Each row below holds a small network's activations on one input, seen along a few directions.
Each table varies a few parts of the input and shows all the possible inputs, shuffled.
Descriptions start from the smaller parts, as in this example, which fits no table here: ring(5) and (point or line(11) or (values(3) and line(6))).
Shared parts are said once, and a part with two or three values counts as separate values.
In the rows, zero is written as 128.

Other details of the inputs shift rows strongly along three fixed directions, in all tables alike. That doesn't count.
To show where, the next rows are all for the same input, with only those details redrawn:
[ 93 141 110 128 130 124 125 128 116 114  80]
[144  71 168 110 151 123 102 135 136 143 122]
[131 157 123 125 155 132 163 129 117 116 126]
[114 108 138 123 120 121 110 132 121 128  89]
[ 93 133 104 119 178 127 127 124 129 113  97]
[138  75 167 115 127 121  95 136 129 141 107]
[137 159 125 124 163 132 170 129 119 116 134]
[140 152 146 135  80 125 151 136 102 124 105]

Rows:
R1: [ 98 174 102 127 161 152 154 141 131 106 151]
R2: [128 110 129 105 191 143 119 128 141 162 165]
R3: [129  84 137 118 161 140 109 106 148 151 142]
R4: [160 136 143 126  76 115 160 126 124 124 153]
R5: [118  66 149  97 105 105  76 149 136 155 128]
R6: [ 95 116  71 130 163 111 123 123 133 106 120]
R7: [153 155 143 115 129 155 159 156 123 131 179]
R8: [127 127 135 115 169 122 110 121 133 140 149]
R9: [173 137 131 148 138 145 169 119 119 144 176]
R10: [130 131 133 157  33 140 120 139 119 111 100]
R11: [136  89 149 117 131 106 107 132 154 138 158]
R12: [ 90 116 110 129 164 134  98 112 150 144 122]
R13: [111 109 128 124 119 138 113 114 120 146 119]
R14: [138  81 157 117 110 114  63 115 153 150 111]
R15: [189 108 169 129 151 129 154 142 119 139 163]
R16: [138 129 150 127 107 124 135 135 114 128 109]
R17: [ 95 160 111 138 103 134 124 123 115 142 114]
R18: [ 84 125 101 128 153 121 110 119 141 110  72]
R19: [132 119 149 140  44 144 119 138 124 119 112]
R20: [135 134 124 119 118 113 139 126 152 126 146]
R21: [ 94 173 103 144 111 144 136 138 133 101 122]
R22: [155 152 127 139 108 125 147 120  93 126 139]
R23: [145 153 144 142  49 146 136 143 136 119 128]
R24: [144  97 119 113 180 118 144 130 130 126 177]
R25: [ 96  81 112 133 122 110  57 104 139 128  76]
R26: [148 121 137 144  33 103 130 129 119 124 118]
R27: [138 130 139 123 122 155 147 138 122 117 156]
R28: [193 107 171 135 149 126 149 131 146 137 160]
R29: [151 168 123 133 146 147 166 112 145 142 166]
R30: [144 112 167 121 150 121 120 145 139 144 138]
R31: [101  78 122 103 133 110  97 124 134 127 122]
R32: [131 115 119 140 147 139 128 108 140 141 139]
R33: [ 99 201  85 141 134 120 140 109 120 108 113]
R34: [158 132 170 140 101 117 129 140 135 138 127]
R35: [108 161  84 153 141 123 146 129 116 102  89]
R36: [121 122 129 123 168 122 114 128 163 128 109]
R37: [162 151 121 149 108 123 145 117 105 123 138]
R38: [143  95 139 133 136 139 123 121 118 153 147]
R39: [170 169 139 109 157 132 161 131 117 144 183]
R40: [ 98 119  97 132 153 149 125 138 122 105 126]
R41: [113 193 108 125 138 128 162 147 113 121 113]
R42: [107 105  90 132 201 152 122 130 146 103 145]
R43: [146 133 153 131  46 119 114 121  94 136 108]
R44: [ 57 132  92 123  93 100  93 135 123 118  83]
R45: [113 183  90 133 129 126 150 101 117 108 112]
Q: The inputs of R32 and R28 match in every part but one. If R9 is changed in the same way as R32 into R28, which row does it become?
A: R35
Q: What is each input in this table made of?
A: values(5) and (line(4) or ring(5))
Q: Change only the values(5) part in R16. List by row number the other rows that result.
A: R13, R27, R31, R43
Q: Start at R42 and move only the ring(5) part, one step at a time. The first step leads to R40. Which rows follow, in order?
A: R27, R19, R10
Q: Change only the values(5) part in R45. List by row number the other rows that result.
A: R3, R4, R18, R19

Rows:
R46: [ 77 111  88 119 171 127  99 137 144 103 130]
R47: [158 160 162 151   7 129 129 150 110 144 123]
R48: [177  88 186 107 192 136 123 130 146 162 168]
R49: [ 72 115  81 122 158 149 107 130 144 103 113]
R50: [ 75 107  95 127 150 131 108 144 123 110  99]
R51: [190 172 133 127 168 115 203 117 117 121 169]
R52: [173 128 125 123 146 127 168 105 137 135 194]
R53: [ 88 122 113 123 161 127 114 141 135 102  71]
R54: [ 81 142 105 111 187 133 106 116 128 136  95]
R55: [113  89 153 127  44 127  74 136 136 153  99]
R56: [133  63 148 123  75 102  71 116 141 158 119]
R57: [ 70  99  92 116 152 142  93 118 153 123 108]
R58: [173  98 163 102 184 114 124 114 131 162 168]
R59: [159  89 165 110 153 122 116 148 153 143 191]
R60: [160  74 171 106 180 138 102 147 168 156 187]
R61: [183 189 152 116 169 144 210 143 120 129 191]
R62: [ 85  90  89 129 171 136  87 105 148 117 112]
R63: [145 139 131 144  77  99 136 123 105 114  77]
R64: [117 188 113 144   9 128 172 139  96 105 126]
R65: [125 188 113 150  50 148 167 121 110 119 123]
R66: [165  95 155 115 173 150 127 147 152 134 193]
R67: [ 84 133  81 128 139 117 110 102 141 127 110]
R68: [178  96 154 117 171 158 147 131 151 137 203]
R69: [167 204 139 122 142 135 212 145 109 119 177]
R70: [120 180 113 139  47 146 166 137 112 114 130]
R71: [180 130 132 138 163 130 175 121 117 133 178]
R72: [ 67 121  89 109 165 123 111 129 152 116 133]
R73: [172 102 169 122 146 139 132 116 152 158 191]
R74: [180  62 151 118 176 119 105 118 152 147 189]
R75: [125  67 148 145  77 119  76 129 114 144  86]
R76: [ 68  65 100 115 180 122  82 142 137 114 104]
R77: [177 186 138 129 158 157 203 121 139 139 210]
R78: [175  68 161 115 184 117 101 118 164 162 187]
R79: [171  58 193 141  64 128  69 132 132 158 137]
R80: [173 171 166 155  27 114 160 132  91 130  95]
R81: [ 87 132 105 114 189 130 124 138 140 107  92]
R82: [173  37 179 132  59 119  73 122 134 156 137]
R83: [176 188 138 125 159 142 200 146 135 126 219]
R84: [ 79 100 113 109 181 119  98 140 142 110  85]
R85: [151 110 180 130   7 131 108 150 124 154 129]
R86: [ 83 155  70 143 157 147 135 105 131 101 117]
R87: [173  78 185 117 187 127 119 124 147 148 150]
R88: [100 195  85 136 173 136 176 130 121  88  91]
R89: [187 206 145 144 149 147 222 132 114 110 155]
R90: [ 88 231  56 153 118 149 202 141  91  85 107]
R91: [172 108 174 115 168 134 143 141 139 138 149]
R92: [116  77 158 116  68 123  78 144 143 147 124]
R93: [161 103 174 146  16 134  94 150 116 145 121]
R94: [ 80 127 105 112 178 127 105 129 135 126  87]
R95: [ 90 139  92 150 141 136 127 120 112 115  95]
R96: [ 99 184  82 132 144 111 151 109 109 115  91]
R97: [113 220  68 133 156 110 190 108 102 105 115]
R98: [119 101 158 132  68 113 100 153 117 117  67]
R99: [169  97 190 130  63 110 102 129 113 161 109]
R100: [118 109 158 116  79 120  83 138 111 153  85]
R101: [196 180 157 141 174 139 210 124 122 115 170]
R102: [172 110 170 115 163 120 157 149 133 116 158]
R103: [194 106 175 125 189 127 156 123 142 134 160]
R104: [ 73 135 102 100 178 122 107 133 126 124 103]
R105: [ 97 159  58 141 132 125 143 103 121 100 118]
R106: [ 96  90  99 128 186 130  79 112 152 125 122]
R107: [ 84 126 107 124 182 130 107 122 138 117  72]
R108: [169 195 151 162  36 130 164 130 104 137 145]
R109: [127 111 143 136  65 120  99 118 132 149 116]
R110: [118 117 137 146  56 112  79 125 127 146  93]
R111: [129 117 128 143  30 116 112 113 116 137 105]
R112: [ 99 216  63 125 159 110 173 104  98 112 111]
R113: [ 88 130 115 126 161 121 102 114 127 130  84]
R114: [134 164 116 154  25  99 125 125 105 132 102]
R115: [ 70 157  64 129 147 146 139 129 130  90 121]
R116: [107 108 156 113  71 119  80 145 111 148  79]
R117: [ 74 126 101 106 177 112 114 136 131 112 102]
R118: [ 70  78  92 112 164 131  86 130 149 105 122]
R119: [130  98 125 149  50 103 102 126  98 134  85]
R120: [ 84 203  65 147 123 145 171 103 119 101 119]
R121: [201 212 132 147 137 124 234 122 105 107 160]
R122: [161 124 190 133  38 117 106 129  96 164 106]
R123: [173  45 175 112 200 147 115 144 150 154 183]
R124: [168  75 165 122 173 149 104 131 156 149 179]
R125: [120 150 145 119  56 110 126 145  93 132 105]
R126: [ 79 127  86 138 170 145 116 125 125 117  93]
R127: [ 77  87  92 120 169 131  86 100 155 128 113]
R128: [163 109 152 120 147 142 135 148 140 127 192]
R129: [170 142 143 114 149 151 187 134 140 127 218]
R130: [122 163 136 136  57 112 120 120  91 141  82]
R131: [138 160 133 150  43 102 138 124  95 121  68]
R132: [ 80 107 112 112 163 109 105 139 134 105  85]
R133: [108 220  55 156 120 130 176 111 107  93 124]
R134: [ 77  79  96 123 176 149  76 114 156 121 106]
R135: [ 80 107 104 124 180 134  77 122 160 136 108]
Q: What is each input in this table made of?
A: line(9) and (point or line(4) or ring(5))
Q: The inputs of R103 and R101 match in every part but the line(9) part. If R62 is changed in the same way as R103 into R101, which row does it become?
A: R86
Q: The inputs of R107 and R84 match in every part but the line(9) part. If R77 is changed in the same way as R107 into R84, which row does it become?
A: R92
Q: Start at R104 and move only the line(4) part, one step at a time. The first step leads to R69. Which rows follow, in order?
A: R84, R98
Q: Which other rows agree with R123 in the line(9) part? List them by row number.
A: R47, R55, R57, R68, R88, R91, R93, R94, R100
Q: Start at R124 and move only the ring(5) part, one step at a time. The first step leads to R135. Which rows follow, in order?
A: R77, R65, R134
Q: Start at R119 and move only the line(9) part, one step at a time. The first step leads to R71. Which rows follow, in order?
A: R75, R95, R126, R123, R90, R50, R76
Q: Change only the ring(5) part in R67. List by row number the other rows that result.
A: R78, R82, R111, R133
Q: Which other rows agree with R51 in the line(9) part? List them by row number.
A: R52, R56, R63, R74, R97, R105, R112, R114, R119
